Each row has a name. Each question is about the rows just above it.

<75>: [163 169 147 110 135 173 146  93 169 175 131]
<179>: [108 131 153 141 186 164 144 145 100 168 182]
<93>: [107 122 121  96 170 153 112 157 142 184 179]
<44>: [147 147 131 110 119 145 132 100 151 145 117]
<141>: [ 92 108 112  91 170 144 102 163 131 178 181]
The row named <141>:
[ 92 108 112  91 170 144 102 163 131 178 181]
The row named <179>:
[108 131 153 141 186 164 144 145 100 168 182]
The row named <75>:
[163 169 147 110 135 173 146  93 169 175 131]

<183>: [159 147 161 139 137 137 151 133 140 138 159 138 147 153 137 144 135 138
 138 157 130 144 131 137 138 141 135 143 153 140]
<179>: [155 145 149 132 146 138 138 131 151 148 147 142 136 145 136 146 136 145
 143 151 130 145 130 143 135 134 140 140 145 139]
<133>: [136 133 134 132 132 133 135 135 133 132 135 142 134 133 131 136 137 132
 133 143 132 138 129 132 130 135 137 138 136 131]
<75>: [149 137 143 132 135 135 138 132 139 136 145 138 137 139 133 139 135 136
 137 146 130 138 130 134 132 135 134 138 140 134]
<141>: [138 135 153 134 139 134 134 132 135 133 140 136 134 136 131 143 134 133
 139 141 130 134 130 133 136 135 136 139 135 131]
<130>: [173 141 139 134 149 138 140 135 162 152 159 156 137 137 144 147 147 154
 156 168 132 152 132 145 132 139 146 149 139 143]
<147>: [140 133 141 134 134 136 140 132 138 136 141 135 139 135 133 139 133 135
 132 137 130 135 130 131 131 135 133 136 139 133]
<12>: [164 144 187 130 143 140 135 130 143 134 161 139 134 148 133 153 136 135
 150 157 129 134 133 135 147 139 132 142 139 132]
<139>: [163 140 149 137 137 132 142 131 141 135 157 139 140 144 136 138 137 137
 146 157 130 139 131 136 135 136 136 144 143 136]
<44>: [150 143 149 137 140 136 147 134 142 142 153 143 143 145 139 142 137 142
 138 155 131 147 130 139 135 141 138 141 145 141]
<24>: [143 138 148 135 137 141 144 142 139 137 144 155 141 140 134 148 145 137
 135 156 135 148 130 135 134 144 144 147 145 135]
<93>: [145 140 140 134 141 135 139 135 142 141 142 146 136 140 135 142 139 140
 138 152 132 146 129 139 132 137 141 142 141 138]
The row named <139>:
[163 140 149 137 137 132 142 131 141 135 157 139 140 144 136 138 137 137
 146 157 130 139 131 136 135 136 136 144 143 136]
The row named <24>:
[143 138 148 135 137 141 144 142 139 137 144 155 141 140 134 148 145 137
 135 156 135 148 130 135 134 144 144 147 145 135]
The row named <93>:
[145 140 140 134 141 135 139 135 142 141 142 146 136 140 135 142 139 140
 138 152 132 146 129 139 132 137 141 142 141 138]
The row named <133>:
[136 133 134 132 132 133 135 135 133 132 135 142 134 133 131 136 137 132
 133 143 132 138 129 132 130 135 137 138 136 131]

<12>: [140 151 128 120 118 115  77 159 115 103  88 126 114 145 122 116 133 137
  96 125 128 117  94 154 135 127 126 135 119 131 125 128 113 143 155 146
 129 148 126  96 123 131 114 163 147 126 133 131 147  97 130 131 147 118
 127]
<183>: [136 151 128 116 118 115  90 125 115 126  88 126 105 139 128 116 129 127
 102 129 128 127  94 128 145 120 126 141 119 123 125 128 107 148 155 141
 136 142 135 127 123 127 120 163 126 116 133 151 129  97 115 166 147 118
 127]
<130>: [124 130 120 133 118 129  63 125 126 114  97 126 114 151 112 121 136 137
 109 129 128 127 130 139 151 137 116 135 127 128 125 128 113 128 155 151
 129 148 102  96 137 134 108 163 147 102 128 151 129 111 115 166 141 129
 123]
<75>: [128 109 128 129 149 138 129 117 130 126 132 117 122 122 132 126 117 122
 128 111 128 127 121 133 124 117 136 116 127 125 137 128 152 133 118 126
 129 129 135 135 127 111 138 132 126 116 123 118 129 118 130 142 141 129
 127]
<24>: [128 123 147 133 112 124 129 125 122 132 124 114  88 139 132 126 139 157
 109 129 128 127 130 154 130 113 126 128 127 128 112 113 126 128 146 146
 124 110 135 143 127 134 126 140 147 116 128 151 116 125 146 148 115 157
 107]
<133>: [151 116 128 141 128 105 142 142 122 143 124 120 131 128 128 145 129 127
 128 134 135 133 139 128 135 127 101 128 107 128 137 135 126 153 118 146
 134 110 126 120 109 119 126 125 147 135 123 138 116 125 153 148 128 129
 131]
<93>: [128 130 128 116 128 133 129 125 141 120 124 126 114 128 128 140 129 137
 128 111 128 120 130 123 124 123 131 135 123 128 143 138 132 133 118 136
 124 129 135 143 127 127 132 132 126 126 112 131 124 132 130 142 141 124
 107]
<147>: [128 130 117 129 123 129 129 100 130 126 132 126  71 128 128 126 129 142
 109 139 134 127 139 144 114 127 126 128 127 132 100 128 126 143 155 161
 120 129 126 135 127 138  96 125 142 107 150 151 129 132 130 142 115 129
 123]
<44>: [128 130 132 129 118 124 142 151 119 126 132 110  97 110 138 140 129 142
  96 134 128 135 139 139 124 117 126 128 107 128 137 124 113 157 146 126
 129 129 126 127 109 127 108 125 158 126 144 118 116 104 161 137 128 129
 127]
The row named <24>:
[128 123 147 133 112 124 129 125 122 132 124 114  88 139 132 126 139 157
 109 129 128 127 130 154 130 113 126 128 127 128 112 113 126 128 146 146
 124 110 135 143 127 134 126 140 147 116 128 151 116 125 146 148 115 157
 107]
The row named <12>:
[140 151 128 120 118 115  77 159 115 103  88 126 114 145 122 116 133 137
  96 125 128 117  94 154 135 127 126 135 119 131 125 128 113 143 155 146
 129 148 126  96 123 131 114 163 147 126 133 131 147  97 130 131 147 118
 127]
The row named <44>:
[128 130 132 129 118 124 142 151 119 126 132 110  97 110 138 140 129 142
  96 134 128 135 139 139 124 117 126 128 107 128 137 124 113 157 146 126
 129 129 126 127 109 127 108 125 158 126 144 118 116 104 161 137 128 129
 127]
The row named <133>:
[151 116 128 141 128 105 142 142 122 143 124 120 131 128 128 145 129 127
 128 134 135 133 139 128 135 127 101 128 107 128 137 135 126 153 118 146
 134 110 126 120 109 119 126 125 147 135 123 138 116 125 153 148 128 129
 131]

<133>: [115  75 152 128 164 124 164 128 105 135]
<130>: [138 134 125 134 123 125 126 119 124 129]
<12>: [ 93  84 151 114 151 133 162 134 115 171]
<93>: [167 148 116 157 125 112 127  83  99 159]
<179>: [165 162 117 159 124 107 131  75  94 182]
The row named <12>:
[ 93  84 151 114 151 133 162 134 115 171]
The row named <93>:
[167 148 116 157 125 112 127  83  99 159]
The row named <133>:
[115  75 152 128 164 124 164 128 105 135]

<93>: [151 115 115  77 153 111 177 123  85 103 123 132 144 115 189 121 152 121
 128]
<179>: [151 115 115  77 153 111 177 123  85 103 123 132 144 155 150 111 138 154
 141]
<139>: [140 150 124  95 132 155 161 122 100 113 121 145 114 155  83 108 112 122
 132]
The row named <139>:
[140 150 124  95 132 155 161 122 100 113 121 145 114 155  83 108 112 122
 132]
The row named <93>:
[151 115 115  77 153 111 177 123  85 103 123 132 144 115 189 121 152 121
 128]
The row named <179>:
[151 115 115  77 153 111 177 123  85 103 123 132 144 155 150 111 138 154
 141]

<179>: [152 157 146 150 151 153 161 151 157 158 143 155 143 149 146 142 144 142
 157 149]
<93>: [148 160 144 147 160 155 156 157 148 148 153 148 159 153 144 145 145 149
 148 158]
<133>: [143 153 150 156 149 157 158 152 174 153 150 166 167 146 150 143 183 155
 148 153]
The row named <93>:
[148 160 144 147 160 155 156 157 148 148 153 148 159 153 144 145 145 149
 148 158]
The row named <133>:
[143 153 150 156 149 157 158 152 174 153 150 166 167 146 150 143 183 155
 148 153]
The row named <179>:
[152 157 146 150 151 153 161 151 157 158 143 155 143 149 146 142 144 142
 157 149]

<179>: [123 146 111 158 115 142 133 139 139 152 152]
<139>: [131 124 134 108 144 127 107 125 140 160 133]
<75>: [117  80 135 131 117 132 134 137 128 152 136]
<183>: [137 138 129 133 138 123 117 115 152 129 121]
<141>: [132 109 111 139 133 133 115 146 132  91 121]
<24>: [101 119 156 153 109 148 141 129 130 139 136]
<93>: [124 169 122 126 113 119 135 149 116 142 151]
<133>: [123 136 122 117 123 118 124 136 117 134 129]
<44>: [121 146 113 122 138 118 139 149 126 123 118]
<12>: [155 166 131 127 119 132 133 131 118 112 132]
<147>: [143 111 135 138 130 119 120 122 116 136 126]
<130>: [122 123 152 148 113 140 179 147 133 161 114]
The row named <130>:
[122 123 152 148 113 140 179 147 133 161 114]
The row named <93>:
[124 169 122 126 113 119 135 149 116 142 151]
The row named <139>:
[131 124 134 108 144 127 107 125 140 160 133]

<183>: [142 117 125 177 163 131 123]
<139>: [145 106 132 187 146 142 121]
<147>: [145 110 129 186 155 138 121]
<44>: [144 113 127 183 159 135 122]
<133>: [143 115 126 180 161 133 123]
<75>: [145 107 131 187 149 141 121]
The row named <147>:
[145 110 129 186 155 138 121]
The row named <133>:
[143 115 126 180 161 133 123]
The row named <75>:
[145 107 131 187 149 141 121]
The row named <183>:
[142 117 125 177 163 131 123]

<44>: [127 137 125 122 140 156 119 107 130 155 106 142  99 139  97 129 107 144
 118 123 159 107 149 153  99 136  99 140 100 129 159 150 110 131 147  96
 127  96 155 156 124 156 141 117 125 104 119 129 126 132 122]
<130>: [112 125 139 128 129 144 132 114 122 143 145 134 121 128 121 114 129 140
 137 111 138 116 149 151 128 115 123 132 113 147 143 135 128 125 137 124
 137 131 149 140 110 139 144 132 112 132 128 132 128 121 124]
<141>: [104 105 144 123 108 112 126 138 118 105 161 106 162 109 159 109 168 111
 122 100  98 145 110 122 161 103 166 105 121 145 103 107 145 113 102 167
 106 167 111  99 115 105 122 112  90 154 137 105 119 110 141]
<147>: [103 119 139 120 129 142 121 106 116 144 130 130 113 123 112 110 128 145
 131 107 135 105 141 147 122 119 114 135 106 149 140 141 119 119 141 120
 134 123 142 142 111 142 148 137 113 123 121 133 121 117 115]
<12>: [102 149 109 152 157 124 150 108 148 124 150 149 129 152 131  95 153 111
 141  89 125 116 125 138 143  91 134  97  99 124 130 112 154 148 115 131
 123 132 136 138  96 119 114 100  95 113 159 140 150 143 159]
<93>: [108 114 135 132 115 101 139 140 121  97 174 109 166 114 165 105 161 104
 137 103  92 147 106 111 168  96 171  96 133 135  95  96 153 120  99 171
 116 175 105  94 110  95 114 119  97 163 143 113 127 114 146]
<139>: [116 100 167  92 103 182  95 100  96 175 112 120  93 108  86 131 102 173
 108 119 169  99 173 177  86 144  94 168  85 166 174 172  84  99 164  99
 128 101 172 155 119 177 177 134 108 128  90 104  98  99  90]
<133>: [120 119 139 117 121 144 118 117 117 143 123 126 116 122 114 125 119 142
 123 122 139 116 141 143 115 130 116 139 112 140 141 141 114 118 139 118
 129 119 141 137 122 143 143 130 120 125 116 121 118 118 116]
<179>: [106 124 130 111 127 139 110 107 111 143 109 123 108 119 108 110 110 142
 120 111 136 108 131 139 114 125 108 131 108 139 135 146 107 113 145 109
 128 113 134 139 119 144 144 132 121 117 108 122 111 114 113]
<183>: [100  98 150  87 101 128  94 109  82 130 117  93 116  87 114 110 103 147
 122 116 118 108 120 120 118 132 116 133 121 148 116 145  91  85 148 127
 133 134 112 112 120 136 152 158 122 154  84 109  86  84  85]
<75>: [129 147 105 151 146 116 153 118 146 120 140 148 124 148 128 118 129 115
 150 123 123 119 129 122 132 110 126 113 128 111 126 111 147 149 120 124
 142 127 129 133 111 115 111 126 129 114 148 149 151 145 139]
The row named <12>:
[102 149 109 152 157 124 150 108 148 124 150 149 129 152 131  95 153 111
 141  89 125 116 125 138 143  91 134  97  99 124 130 112 154 148 115 131
 123 132 136 138  96 119 114 100  95 113 159 140 150 143 159]
The row named <44>:
[127 137 125 122 140 156 119 107 130 155 106 142  99 139  97 129 107 144
 118 123 159 107 149 153  99 136  99 140 100 129 159 150 110 131 147  96
 127  96 155 156 124 156 141 117 125 104 119 129 126 132 122]
The row named <139>:
[116 100 167  92 103 182  95 100  96 175 112 120  93 108  86 131 102 173
 108 119 169  99 173 177  86 144  94 168  85 166 174 172  84  99 164  99
 128 101 172 155 119 177 177 134 108 128  90 104  98  99  90]

<75>: [109 144 144 104 142 149 130 135]
<141>: [ 72 150 139 142 141 109 126 128]
<147>: [ 91 138 138 126 137 106 129  97]
<133>: [108 131 140 126 133 129 124 118]
<12>: [141 121 127 109 125 132 144 115]
<179>: [111 117 140 117 106 137 131 131]
The row named <179>:
[111 117 140 117 106 137 131 131]
The row named <75>:
[109 144 144 104 142 149 130 135]

<179>: [109 124 116 131 135  99]
<147>: [102 160 154 105 129 174]
<133>: [109 124 116 175 127 121]
<12>: [102 160 154 132  72  89]
The row named <12>:
[102 160 154 132  72  89]
The row named <133>:
[109 124 116 175 127 121]
The row named <147>:
[102 160 154 105 129 174]

<133>: [123 111  72  99 103 162 143  94 133 120]
<24>: [ 88 110 155 183 123 136  95 124 159 151]
<141>: [123 111  72  99 103 162 143 185 133 120]
The row named <24>:
[ 88 110 155 183 123 136  95 124 159 151]
The row named <141>:
[123 111  72  99 103 162 143 185 133 120]
The row named <133>:
[123 111  72  99 103 162 143  94 133 120]

<141>: [136 135 129 120 124 120 112 123 118 134 113 131 121  84 130 123 114 106
 103 143 100 120 152 123 115 125 114 124 112 134 142 110 127 134 130 153]
<183>: [136 135 128 120 121 122 112 123 113 136 109 131 121  83 130 123 114 106
 103 143 100 120 153 123 118 121 116 122 112 134 140 110 127 134 130 153]
<139>: [ 86 135 154 120 110 138 132 129 122 149 113 131 111 121 117 123 114 106
 118 139 109 120  91 124 138 131 116 131 109 141 119 105 127 142 130 146]
<147>: [130 135 126 120 121 103 112 105 122 135 113 155 121  95 130 130 114 106
 103 143  94 120 152 121 116 120 116 131 108 134 159 111 127 134 135 153]
<133>: [146 135 138 120 123 130 104  91 129 155 120 125 149  95 124 123 110 104
 103 143 100 120 149 123 110 138 116 131 112 128 132 103 127 107 123 152]
<44>: [136 135 117 120 121 104 112 123 122 139  99 141 121  95 130 123 114 106
 103 149  94 119 149 115 115 112 116 131 112 134 143 110 127 131 130 153]
<24>: [ 96 135 155 124 113 142 124 141 122 139 115 131 114 110 118 117 114 106
 134 143 126 120 110 123 156 139 128 131 112 134 130 110 127 160 136 153]
<93>: [138 119 147 118 121 138  77 101 122 139 127 131 138  95 130 123  99 106
 103 143 100 120 134 125 107 137 109 131 112 134 112 110 129  99 117 133]
<75>: [153 124 129 120 121 132  96  99 124 139 120 131 152  95 130 116 111 106
 103 144 103 120 149 123 104 143 116 147 129 134 126  98 127 117 130 148]
<179>: [136 135 129 120 124 120 112 123 118 135 113 131 121  84 130 123 114 106
 103 143 100 120 153 123 115 125 115 124 112 134 143 110 127 134 130 153]
The row named <147>:
[130 135 126 120 121 103 112 105 122 135 113 155 121  95 130 130 114 106
 103 143  94 120 152 121 116 120 116 131 108 134 159 111 127 134 135 153]
The row named <24>:
[ 96 135 155 124 113 142 124 141 122 139 115 131 114 110 118 117 114 106
 134 143 126 120 110 123 156 139 128 131 112 134 130 110 127 160 136 153]
The row named <93>:
[138 119 147 118 121 138  77 101 122 139 127 131 138  95 130 123  99 106
 103 143 100 120 134 125 107 137 109 131 112 134 112 110 129  99 117 133]
The row named <44>:
[136 135 117 120 121 104 112 123 122 139  99 141 121  95 130 123 114 106
 103 149  94 119 149 115 115 112 116 131 112 134 143 110 127 131 130 153]
The row named <139>:
[ 86 135 154 120 110 138 132 129 122 149 113 131 111 121 117 123 114 106
 118 139 109 120  91 124 138 131 116 131 109 141 119 105 127 142 130 146]

<133>: [125 132 127 131 129 130 126 120 127 130 129 127 129 125 126 125 126 127
 126 129 134 135 127 129 128 127 127 127 127 128 129 128 125]
<179>: [126 132 133 131 129 127 126 122 127 130 127 125 132 127 128 129 134 127
 126 129 134 130 125 129 133 127 127 127 127 126 129 128 125]
<12>: [145 138 116 125  96 145 117 120 146 118 129 127 129 125  67 136 140 127
 126 118 131 135 108 125 116 100 158 144 128 140 129 128 107]
The row named <133>:
[125 132 127 131 129 130 126 120 127 130 129 127 129 125 126 125 126 127
 126 129 134 135 127 129 128 127 127 127 127 128 129 128 125]
The row named <179>:
[126 132 133 131 129 127 126 122 127 130 127 125 132 127 128 129 134 127
 126 129 134 130 125 129 133 127 127 127 127 126 129 128 125]

<147>: [150 136 139 167]
<141>: [141 121 159  78]
<139>: [ 85 142 109  78]
<75>: [123 133 186 119]
The row named <141>:
[141 121 159  78]
The row named <75>:
[123 133 186 119]
The row named <147>:
[150 136 139 167]

<183>: [127 133 119 134 136 142 129 127 136 125 121 121 133 125]
<141>: [128 128 129 128 130 126 127 128 130 129 127 127 128 128]
<133>: [134 122 153 130 123 133 130 124 120 120 121 126 119 139]
<179>: [111 137  72 118 132 112 127 138 149 145 143 133 151  99]
<147>: [123 125 119 135 135 115 124 124 129 126 122 119 123 124]
<44>: [144 105 132 131 133 113 113 133 114 132 134 138 124 138]
<139>: [122 134 143 136 129 121 128 127 134 128 130 125 131 139]
<93>: [128 128 129 128 130 126 127 128 130 129 129 130 120 125]
<75>: [131 120 128 112 122 125 129 117 131 130 129 128 128 134]
<12>: [131 120 128 112 122 125 129 117 135 128 134 137 148 140]
<130>: [126 131 133 129 128 125 129 124 130 130 131 124 127 132]
<24>: [120 135 130 122 121 132 136 125 131 128 128 127 126 122]
The row named <12>:
[131 120 128 112 122 125 129 117 135 128 134 137 148 140]
The row named <130>:
[126 131 133 129 128 125 129 124 130 130 131 124 127 132]

<141>: [170 134 136 130 101 123 154 136 126 116 125 122 166 127 157 130 117 123
 159]
<93>: [ 66 136 125 168 119 133 149 149 125 117 119 115  78 104 104 141 109 137
  95]
<12>: [ 66 136 125 168 119 133 149 149 125 117 119 120  78 104 104 141 109 137
  95]
The row named <141>:
[170 134 136 130 101 123 154 136 126 116 125 122 166 127 157 130 117 123
 159]
The row named <12>:
[ 66 136 125 168 119 133 149 149 125 117 119 120  78 104 104 141 109 137
  95]
The row named <93>:
[ 66 136 125 168 119 133 149 149 125 117 119 115  78 104 104 141 109 137
  95]

